These are the activations of a small neural network, seen along a few directions. Each row is one input.
Each table varies a few parts of the input and shows all the possible inputs, shuffled.
Descriptions start from the smaller parts, as in this example, which fits no table here: line(4) and (point or (values(2) and ring(5)) or line(11)).
Shared parts are said once, and a part with two or three values counts as separate values.

Other details of the inputs vary at random and push rows far along two fixed directions, the same in every table; ignore that.
To show where, the next rows are all for the same input, with only those details redrawn:
[ 2.11  1.74  0.87  3.87 -2.34 -2.30  1.63 -0.43  3.02 -5.44 -0.08]
[-4.14 -1.21 -3.92  2.56 -2.91 -5.38 -4.80 -0.53 -2.60 -0.81  1.06]
[ 1.85  2.16  0.94  3.82 -2.43 -2.53  1.48 -0.37  3.64 -6.27 -0.36]
[ 2.24  1.82  0.96  4.17 -2.10 -1.94  1.82 -0.63  3.32 -5.67 -0.13]
[ 1.67  1.86  1.29  3.67 -2.21 -1.64  1.54 -0.44  3.08 -5.82  0.04]
[-4.24 -1.10 -3.86  2.50 -3.05 -6.05 -5.08 -0.12 -2.31 -0.80  1.10]
[ 4.06 -4.70  6.26  0.78 -0.20  8.24  2.91 -2.14  0.26  0.68 -0.57]
[ 2.26  2.01  1.07  4.21 -2.22 -2.40  1.79 -0.59  3.30 -5.49 -0.19]

A family of inputs:
x1: [ 7.60 -3.16  6.66 -1.52  1.36  7.46  2.13 -2.61  0.40 -0.54 -0.86]
x2: [ 0.92  4.23  0.63  1.63  3.55 -1.38  3.68  2.91  3.21 -2.72 -0.51]
x3: [-4.72 -0.79 -3.56  2.10 -0.49 -5.60 -5.46  0.49 -2.04 -0.09  1.14]
x4: [ 1.36  3.58 -0.75  2.52 -1.41 -1.88  3.76 -0.43  4.64 -5.51 -0.82]
x5: [ 2.94 -1.41  5.06 -2.74  4.40  8.04  6.01  2.03  1.18  4.61 -1.28]
x6: [-5.05  0.34 -2.32  1.91  3.21 -6.05 -5.05  2.85 -3.02  1.49  0.70]
x7: [ 1.97  3.76  1.84  3.87  3.26 -3.31  2.22  2.16  3.45 -5.24 -0.60]
x8: [ 2.90 -3.07  4.87 -1.40  1.82  8.78  4.84 -1.36  1.95  1.77 -0.90]
x9: [-0.30 -6.05  1.44 -3.17  1.67  3.40 -5.66 -2.55 -6.07  5.76  1.33]
x10: [ 0.83  3.70 -1.57  0.08 -0.35 -1.11  4.01  2.22  4.56 -2.41 -0.33]
x11: [-2.31  1.23 -3.87 -0.46  0.45 -7.54 -7.54  0.77 -2.45 -0.38  1.67]
x12: [-2.54 -8.05  0.96 -0.94 -1.04  4.40 -4.05 -1.49 -5.39  5.69  0.14]
x13: [ 1.25  3.04 -1.64  1.03 -3.55 -0.72  4.45 -0.76  4.09 -3.23 -0.27]
x14: [-1.84 -0.32  1.11 -0.21 -0.87  7.03 -5.61  1.59 -6.50  7.18 -2.72]
x15: [-3.57 -6.86 -0.76 -2.50 -1.65  5.32 -2.01 -1.90 -4.72  6.15  0.32]
x16: [-4.01 -5.44 -0.17 -2.43  3.96  4.28 -2.01  0.52 -4.87  7.50  0.20]
x17: [ 5.29 -0.91  5.04 -5.83  1.47  8.43  6.09 -0.88  2.19  3.41 -1.63]
x18: [ 2.33  5.25 -1.25 -2.06 -1.45 -1.57  4.31 -1.03  4.34 -3.18 -0.54]
x19: [-2.59 -2.72 -0.13 -6.36  3.63  3.87 -0.97  0.20 -5.77  9.56  0.49]
x20: [ 4.93  3.08  0.95  1.49 -2.28 -3.05  0.03 -1.51  2.85 -7.01 -0.38]
x21: [-5.05 -0.61 -3.59  1.62  0.36 -5.64 -5.86  1.90 -2.15  0.67  1.35]
x22: [ 2.06  5.90 -0.37 -2.34  1.35 -1.91  4.27  0.99  3.23 -1.87  0.06]
x23: [-2.79  1.36 -2.36 -0.68  3.22 -7.26 -6.65  2.08 -4.31  1.42  1.51]
x24: [-4.32  1.83 -7.38 -2.72 -3.30 -5.47 -2.77 -1.60 -2.70  1.62  0.59]
x25: [ 4.17 -4.08  5.91  0.96  0.96  7.03  2.87 -1.08  1.19  0.12 -1.19]
x26: [-3.20 -5.66 -1.83 -3.16 -1.15  4.76 -0.74 -1.25 -3.98  7.49  0.07]
x27: [ 7.04 -1.71  7.86 -2.19  5.39  6.70  2.64 -0.06 -0.20  0.42 -0.39]
x28: [ 0.50  3.91 -1.08  0.36 -1.44 -1.44  3.80  0.89  5.34 -3.08 -0.41]
x29: [-6.00  1.38 -5.91 -0.98  0.68 -4.74 -2.59  2.42 -2.32  3.23  1.66]
x30: [ 2.09  4.94 -1.44 -1.84 -4.13 -1.45  4.40 -1.97  3.56 -4.21 -0.46]
x31: [-5.72  0.74 -5.99  0.39 -0.19 -5.36 -3.80  1.72 -1.40  1.01  1.20]
Question: Describe the family of inputs behind these rows.
Answer: point or (line(5) and line(6))
Question: Start at x13 and move only the line(6) part, one step at a time. The first step leads to x26. Which rows follow, in order?
Answer: x28, x10, x29, x5
Question: Change only the line(5) part in x16. List by row number the other rows that result.
Answer: x7, x22, x27, x29

A family of inputs:
x32: [ 1.99  4.80 -1.50 -0.18  1.01 -1.47  3.15  0.35  6.00 -4.21  0.22]
x33: [-0.51 -3.56  0.72 -2.84 -0.59  5.69 -1.37 -0.95 -0.86  4.18 -0.66]
x34: [ 2.35 -4.26  3.74  1.13  2.13  4.63  3.60 -0.40  2.17 -0.24 -0.50]
x35: [-4.53  0.21 -6.09 -0.34 -0.08 -5.88 -3.29  0.70  0.37  0.51  1.60]
x36: [-2.83  3.61 -1.94  2.03  0.60 -4.18  1.13  2.78  1.48 -0.60  0.00]
x37: [ 1.46 -3.96  4.63 -0.93  5.98  6.34 -6.30  2.16 -2.09  4.96 -0.60]
x38: [ 3.28 -0.42  2.11 -1.64  1.19  5.81  3.40 -1.13  3.10  1.09 -1.06]
x39: [ 0.24  3.83 -2.84 -0.58 -1.21 -4.44  0.43  0.62  0.22 -0.97  0.18]
x40: [-2.96  3.40 -1.25  2.68 -0.38 -3.71  0.64  2.40  1.45 -1.07 -0.88]
x41: [ 3.25 -0.06  2.97 -0.76  0.39  6.66  4.35  0.84  2.17  1.07 -1.81]
x42: [-3.70 -1.51 -3.16  3.41 -2.84 -6.09 -5.51 -1.12 -3.59 -2.12  1.93]
x43: [-5.48 -1.30 -5.10  1.31  1.02 -6.12 -3.03  0.65 -0.46 -0.94  2.02]
x44: [-2.05 -0.22 -2.06  3.77 -0.79 -4.36 -0.73  0.60  2.03 -3.83  0.42]
x45: [-4.41 -3.06 -3.51 -2.90  0.45  1.99 -2.82  1.00 -4.01  6.79  0.38]
x46: [ 2.15 -3.48  4.17  3.39 -0.13  5.06  1.94 -0.86  1.57 -2.16 -0.65]
x47: [ 0.79 -4.78  1.66 -3.17 -0.03  2.89 -0.36 -2.02 -2.47  3.57  0.00]
x48: [ 4.30 -1.65  4.57  0.27 -1.84  5.18  1.90 -2.37  0.30 -1.54 -0.75]
x49: [-2.29 -4.12 -2.32 -5.55  1.11  1.19 -3.98 -1.98 -5.01  6.73  1.15]
x50: [ 3.54 -1.40  3.82  1.99 -1.41  5.96  2.76 -0.49  3.22 -1.30 -0.68]
x51: [ 2.99  6.38  2.60  4.44 -1.70 -2.61  3.50  1.02  2.27 -5.85 -0.83]
x52: [ 2.27  6.19  2.29  2.60 -0.46 -3.63  4.71  0.83  2.68 -5.27 -1.99]
x53: [-4.49 -3.78 -0.66 -3.99  2.97  0.41 -2.02  0.31 -7.24  8.10  1.33]
x54: [ 1.76 -1.95  1.60 -1.33 -2.01  4.80 -1.82 -2.58 -2.62  2.35 -0.19]
x55: [ 2.91  6.07  1.99  1.97  0.54 -3.76  5.33  1.42  3.32 -4.50 -0.19]
x56: [ 3.15  4.07 -0.23 -0.08  0.27 -4.15  3.62 -0.66  4.55 -5.59  0.35]
x57: [-3.01  4.31 -1.47  4.34 -1.72 -3.50 -0.55  2.17  0.77 -2.52 -0.73]
x58: [ 0.32 -6.20  2.29 -0.95  1.16  1.84 -0.10 -1.83 -3.10  2.54  0.77]
x59: [ 4.09  6.88  0.71  2.72 -2.90 -1.74  3.12  0.25  3.06 -6.37 -1.73]
x60: [-0.77 -0.49 -0.33  1.98 -1.67 -5.20 -1.11 -0.78 -0.07 -4.38  1.00]
x61: [-1.49  0.75 -2.58  1.36 -2.39 -3.21 -1.13  0.70  2.57 -2.26  0.48]
x62: [-4.59  1.51 -5.71  1.55 -3.50 -3.76 -5.88 -0.30 -1.49  0.18  0.67]
x63: [ 8.21 -0.73  9.06 -0.81  6.03  6.95 -1.33  0.57 -0.38 -0.54 -0.28]
x64: [-4.50 -3.15 -3.60 -3.97  1.90  2.14 -2.37  1.06 -3.99  7.04  0.36]
x65: [ 4.84 -2.25  4.49 -1.21 -0.67  4.64  3.31 -2.01  1.18 -0.60 -1.00]
x66: [-5.16  2.33 -5.97  1.78 -3.02 -3.77 -4.66  1.60 -1.99  0.21  0.23]
x67: [-3.14 -3.20 -2.68 -5.45  1.74  1.36 -2.45 -0.33 -6.30  6.96  1.09]
x68: [ 1.40  0.31  3.76 -0.86  4.07  4.94  5.86  1.61  1.68  1.57 -0.81]
x69: [-4.62 -0.57 -5.83  0.41 -1.76 -5.69 -3.97  0.92 -0.33  1.04  1.33]
x70: [ 5.01 -0.07  3.71 -2.86  0.58  4.84  3.40 -2.22  1.76  0.27 -0.72]
x71: [ 0.12 -5.94  2.48 -2.14  2.46  1.72  0.30 -1.80 -2.38  2.28  0.92]
x72: [ 4.06  5.37  0.56  0.28 -2.12 -2.08  2.35 -1.07  4.11 -5.73 -0.31]
x73: [-3.96  2.09 -5.09 -0.88 -2.40 -5.72 -3.99  0.33 -3.67  1.18 -0.09]
Question: Describe the family of inputs behind these rows.
Answer: values(2) and (point or (line(4) and line(5)))
Question: The inputs of x53 and x68 match in every part but the values(2) part. If x65 is changed in the same way as x53 into x68, which row does it become?
Answer: x61
Question: The inputs of x44 and x60 match in every part but the values(2) part. If x41 is changed in the same way as x44 into x60, which row does it become?
Answer: x73
Question: Change only the values(2) part in x46. List by row number the other rows that result.
Answer: x42
Question: Change only the line(4) part in x69. List by row number the other rows that result.
Answer: x35, x50, x61
Question: Change only the line(4) part in x52. List by row number the other rows that result.
Answer: x51, x53, x55

A family of inputs:
x74: [ 9.10  1.26  6.86 -2.73  1.61  6.49  7.09 -0.96  2.98 -0.29 -1.62]
x75: [-3.78  3.16 -3.23  4.19 -0.90 -5.83  0.14  1.00  2.13 -2.85  0.62]
x76: [-3.62 -2.52 -1.01 -0.07  1.13  2.17  1.30 -0.03 -2.26  3.66 -0.64]
x77: [ 0.04  3.68 -2.99  2.24 -1.40 -6.29 -4.82  0.87  1.01 -5.03  0.79]
x78: [ 6.47 -1.62  6.79  2.12  1.40  8.54  5.50  0.58  5.97 -3.61 -1.74]
x79: [-2.39 -0.97  0.55  0.72 -0.08  2.31 -1.58  0.17 -3.27  3.72 -0.26]
x80: [-0.59  5.04 -4.95  1.62 -8.85 -6.89 -0.55 -3.74  2.61 -6.98 -0.22]
x81: [-0.82  4.21 -2.46  0.71 -0.09 -5.66 -3.51 -0.20  1.23 -3.38  0.48]
x82: [-2.77 -0.45 -0.21 -0.69  0.23  2.94 -0.11  0.07 -4.06  3.74 -0.51]
x83: [-1.68  3.48 -3.17  0.57 -1.04 -7.48  1.50  2.19  2.08 -2.19  0.73]
x84: [ 5.21  6.40  2.16  3.09  1.20  1.08  8.18  0.50  9.48 -7.90 -1.42]
x85: [ 0.20 -5.25  0.79  0.27  0.99  0.35 -2.67 -0.88 -2.73  1.54  1.14]
x86: [ 7.34  0.11  6.25 -0.72  3.60  5.34  8.49 -1.59  4.38 -3.23 -0.90]
x87: [-2.74 -4.88  0.52  2.04 -0.53  2.50 -1.77  0.93 -2.51  2.78  0.20]
x88: [ 8.01  0.71  7.89 -0.46  2.70  5.89  5.34 -1.66  2.80 -2.46 -0.95]
x89: [-2.21  4.18 -5.21  0.75 -1.54 -4.93 -0.02  2.24  3.93 -2.18  0.25]
x90: [-1.84 -6.08 -2.00 -1.59 -6.31  2.53  0.59 -5.10 -1.18  1.47  0.59]
x91: [ 7.10  2.14  6.47 -0.60  0.28  8.77  8.55  0.45  3.73  0.53 -2.54]
x92: [-0.80  5.75 -2.85  0.16 -1.91 -7.22 -0.03  2.05  0.58 -2.42 -0.08]
x93: [-1.67 -1.07  1.14 -2.09  0.99  1.30 -0.50 -0.29 -4.42  3.15 -0.12]
x94: [-1.48  2.89 -2.95  1.55  0.43 -6.37 -1.92  0.18  3.49 -4.40  1.51]
x95: [-0.36 -3.22  2.21  0.35 -0.33  1.21 -3.17  0.27 -4.55  2.59 -0.29]
x96: [-0.67 -3.07 -1.67 -3.85  1.01  1.36 -1.02 -0.07 -0.53  4.07  0.87]
x97: [-2.10 -0.81 -0.82 -1.94  0.69  3.64 -1.93 -0.22 -2.47  3.56 -0.61]
x98: [-2.51 -3.68  0.98 -0.15  1.46 -0.03 -0.58  0.24 -2.32  2.54  0.73]
x99: [-0.29 -3.52 -0.83 -3.51  1.14  0.01 -0.06 -0.50 -2.09  4.24  0.69]
x100: [-2.54 -2.90  0.12 -1.33  1.79  0.42  0.78  0.18 -3.00  2.78  0.85]
x101: [-1.05 -4.08  0.56 -1.03  2.06 -0.03 -1.45 -1.22 -2.35  2.60  1.60]
x102: [-1.31 -2.65  1.36  1.76 -1.20  2.96 -2.82  0.85 -3.82  2.78 -0.72]
x103: [ 5.92  7.22  3.29  3.40  0.36  1.25  5.25  0.64  7.76 -7.28 -2.11]
x104: [-1.43 -5.14  1.21  1.15  0.27  0.51 -1.84  0.96 -3.23  1.72  0.58]
x105: [-0.77 -1.09 -0.37 -3.34  1.45  2.22 -2.53 -1.07 -3.11  2.95  0.63]
x106: [-0.59 -4.88 -0.36 -0.52  0.87  1.41 -3.98 -0.34 -1.42  1.84  1.10]
x107: [-0.13  5.29 -3.97 -1.47 -1.29 -5.85 -2.37  0.88  1.55 -1.95  0.34]
x108: [-1.67  4.52 -1.25  2.27 -0.98 -6.76 -1.49  1.01  0.04 -3.50  0.94]
x109: [-0.77 -0.02 -1.58 -2.62 -0.54  2.84 -1.55  0.97 -1.22  4.07 -1.07]
x110: [-2.53 -2.43 -1.49 -1.13 -0.26  2.10  1.50  1.17 -1.14  4.81 -0.43]
x111: [-0.42  5.40 -2.75  0.49 -0.08 -7.01 -1.04 -0.37 -0.20 -4.00  1.09]
x112: [-0.82 -2.38 -0.04  0.46 -0.54  2.89 -4.46  0.66 -2.29  2.21 -1.08]
x113: [ 1.12 -3.35  1.73 -0.43  0.19  0.88 -4.06 -1.05 -4.19  1.91  0.33]
x114: [-2.53 -3.00 -0.43 -0.15  1.28  2.62 -1.61 -0.05  0.00  2.63 -0.08]
x115: [-1.66  3.66 -4.27  0.53  0.75 -6.20 -0.78  0.30  2.62 -4.23  1.32]
Question: Describe the family of inputs behind these rows.
Answer: values(2) and (point or (line(4) and ring(5)))
Question: The inputs of x109 and x89 match in every part but the values(2) part. If x108 is changed in the same way as x109 into x89, which row does it become?
Answer: x98
Question: The inputs of x85 and x113 match in every part but the values(2) part. If x76 is changed in the same way as x85 into x113, which row does it become?
Answer: x82
Question: Start at x89 and move only the line(4) part, one step at a time. The first step leads to x84. Which rows follow, in order?
Answer: x114, x78
Question: Change only the values(2) part in x114. List by row number the other rows that result.
Answer: x103
